Each row below holds a small network's activations on one input, seen along a few directions.
Each table varies a few parts of the input and shows all the possible inputs, shuffled.
A made-up example of a description, with smaller parts first: one of 6 places along a line, together with either a single point or one of 9 places along a line or (one of 3 separate values, together with one of 8 places around a ring).
Shared parts are said once, and a part with two or three values counts as separate values.

Rows:
r1: [-18  11   9  52  19  -3  26   0  11   1  -6  24]
r2: [  6 -47  -3  28 -37  33  45  31  -6  22  -4 -33]
r3: [-39  41  32  24   4 -40 -18 -14 -24 -10 -45  40]
r4: [-25  38  16  36  14 -53 -16   7 -15  -5 -41  47]
r5: [-12 -53  15   6 -34  35  40  24 -16  30  -8 -30]
r6: [-14 -36 -12  33 -11  17  50   4  27   8   6   0]
r7: [-39 -47   4  15 -14  22  30 -28  17  19  -3 -10]
r8: [-13  52  15  42   8 -41   4  13 -13 -19 -37  49]
r9: [  3 -50 -17  26 -24  40  45  47  -5  20  -9 -14]
r10: [  41   88   -4  -72  -16  -20 -105    9   -1  -19   23   58]
r11: [-29 -39  21  11 -21  13  46 -19  16  19   7 -14]
r12: [ 25  65 -25 -69   5  12 -85  -1  23   5  56  17]
r13: [ 66  30  -9 -62  59 -23 -44 -26   7 -57   2 -32]
r14: [-12  53  29  43  -5 -50   2   1 -14 -18 -33  28]
r15: [-33   8  43  31   9  -7  21 -22  -1  11  -4   9]
r16: [ 41   5 -66 -84 -23  49 -52  28 -19  27  77 -17]
r17: [-11 -34   1  34 -24   9  49 -11  25  11  10 -20]
r18: [-44   0  26  34  16   0   4 -30   0  11 -14  13]
r19: [-30  -4  10  45  27 -14   6  -7   9  16 -11  22]
r20: [-22 -60   0   9 -27  46  24  14 -15  30 -18 -26]
r21: [-16  13  22  53   5 -10  24 -14   9   3  -2   3]
r22: [-27  48  49  22  -3 -45  -2  -7 -25 -11 -36  36]
r23: [-26 -52 -12  26  -3   7  31  -4  25  24   0  -2]
r24: [ 73 -32 -42 -77  31  28 -16   5 -30 -53  21 -68]
r25: [ 78  55   6 -62  34 -56 -68 -14 -19 -76 -25  10]
r26: [ -9 -67 -17  20 -15  30  26  39  -8  36 -14 -16]
r27: [ 22  24 -53 -83 -12  26 -55   1  26  19  82 -14]
r28: [ 65 -11 -37 -81  40  -5 -12 -25  15 -45  22 -61]
- What is each input in this table made of? => one of 4 places along a line, together with either one of 2 separate values or one of 5 places around a ring
- Which other rows does r4 become when the place on the line of 4 takes its other values? List them by row number. => r19, r23, r26
- Which other rows does r1 become when the place on the ring of 5 takes its other values? List them by row number. => r15, r18, r19, r21
- Which other rows does r27 become when the choice among 2 separate values takes its other values? List them by row number. => r28

Rows:
r29: [ 26  -7 -36 -44 -48  51 -22  60 -29  28  37 -14]
r30: [-39 -24  21  64   3 -22  46  10 -18  14 -58  22]
r31: [-10  49   9 -84  -4  -2 -80 -48  13  -4  39  13]
r32: [ 23  74 -40 -46  19 -14 -67 -13  53 -18  67  35]
r33: [ -1  52  27  27   1 -31 -30  20 -35 -21 -42  49]
r34: [ -7 -80 -10  22 -18  37  54  27   2  30 -15 -27]
r35: [-46  -8  19  70 -23  -7  33  26 -25  17 -44  33]
r36: [ -8  70  33  21 -30 -29 -34  38 -38   3 -29  59]
r37: [-14 -64 -12  29 -44  51  40  42  -6  34  -3 -14]
r38: [ 31  30  44  22  58 -67  25 -50  -4 -68 -52 -10]
r39: [-68  34  -1  79   1 -15  23 -11  50  37  25  56]
r40: [ 52 -45 -35 -47  25  27   5   2  -6 -12  13 -69]
r41: [ 23  36  36  26  45 -58  -4 -21 -16 -41 -58  13]
r42: [-35 -25 -31  37 -17  43  30  -2  66  55  63  11]
r43: [ 40 -42 -43 -52   7  36  -8  28 -17   1  17 -44]
r44: [  3 -85  -3  29  -2  28  66   0  12  17 -17 -51]
r45: [ 32 -27 -43 -42 -18  51 -19  44 -25   6  26 -28]
r46: [ 59 -50 -25 -49  39  14  34 -27   5 -41  19 -89]
r47: [ 12 -88   5  24  12  16  94 -28  24 -12 -13 -71]
r48: [ 73  15  -5 -59  52 -43 -11 -43   4 -83  -7 -46]
r49: [ 44  34 -25 -53  -6  -7 -65  27 -27 -35   1  14]
r50: [-17 -43  -5  24 -72  50  35  58 -10  54   9  -2]
r51: [ 13  14 -61 -35   8  42 -26   1  48  23  95  -3]
r52: [  8  38  29  19  28 -47 -18   3 -28 -25 -54  37]
r53: [-56  63  57  -4   4 -28 -56 -46   2   4   4  43]
r54: [-64 -52  17  -3 -37  54  13 -33  27  59  41 -12]
r55: [-19 -11 -13 -74 -15  54 -38 -32  12  35  66 -24]
r56: [-16 -32  35  66  33 -41  87 -44   5 -28 -56 -23]
r57: [-26 -28  27  71  19 -31  59 -15  -7  -1 -60  -2]
r58: [-50  11  26  63 -53  -7  27  44 -29  38 -31  43]
r59: [ 53  20 -23 -63  22 -23 -54  11 -18 -40 -10  -1]
r60: [ 65  20 -16 -57  39 -33 -41 -14  -6 -55 -14 -25]
r61: [-21  89   8  36  28 -37 -40 -15  41  -8  32  65]
r62: [ 39  51 -17 -54 -37  -5 -66  44 -30 -11  12  27]
r63: [-100    9   49   35  -20   -6    8  -42   10   47   -2   33]
- What is each input in this table made of? => one of 5 places around a ring, together with either one of 2 separate values or one of 5 places along a line
- The inputs of r63 and r53 match in every part but the place on the ring of 5. If r58 is changed in the same way as r63 into r53, which row does it become? => r36
- Which other rows does r57 become when the place on the line of 5 takes its other values? List them by row number. => r30, r35, r56, r58
- A walk changes only the place on the line of 5. It starts at r38 and steps to r41. List the rest of the walk in order. => r52, r33, r36

Rows:
r64: [  0 -40 -11   7 -11  23  19  18  -6  16  -7 -14]
r65: [ 62  79 -23 -80  29 -34 -93  -7   1 -54  25  18]
r66: [-17 -29 -13  12  -6  24  19   2  13  26  19 -13]
r67: [-31  15  18  35   7 -12   8 -10   5   9  -9  26]
r68: [-19   6  17  30   0 -19   8   7 -17   1 -33  21]
r69: [  69   37  -38 -112   20   12  -83   -4   -8  -36   51  -27]
r70: [  7 -36  -8  11  -4  17  35   7   0   2   1 -28]
r71: [ -7   9  23  33   8 -22  23  -5  -7  -6 -28   7]
r72: [ -5 -39  -7   1  -5  16  28  -9  13   9   4 -22]
r73: [-28  19  22  31 -18 -10   4   3  -5  11 -14  27]
r74: [-11 -26  -6   5 -28  27  19  17   5  25  14  -6]
r75: [-21   4  26  27   7 -22  12 -19   5  -4 -21  11]
- The inputs of r73 and r74 match in every part but one. If r67 is changed in the same way as r73 into r74, which row does it become? => r66
- What is each input in this table made of? => one of 2 separate values, together with either a single point or one of 5 places around a ring
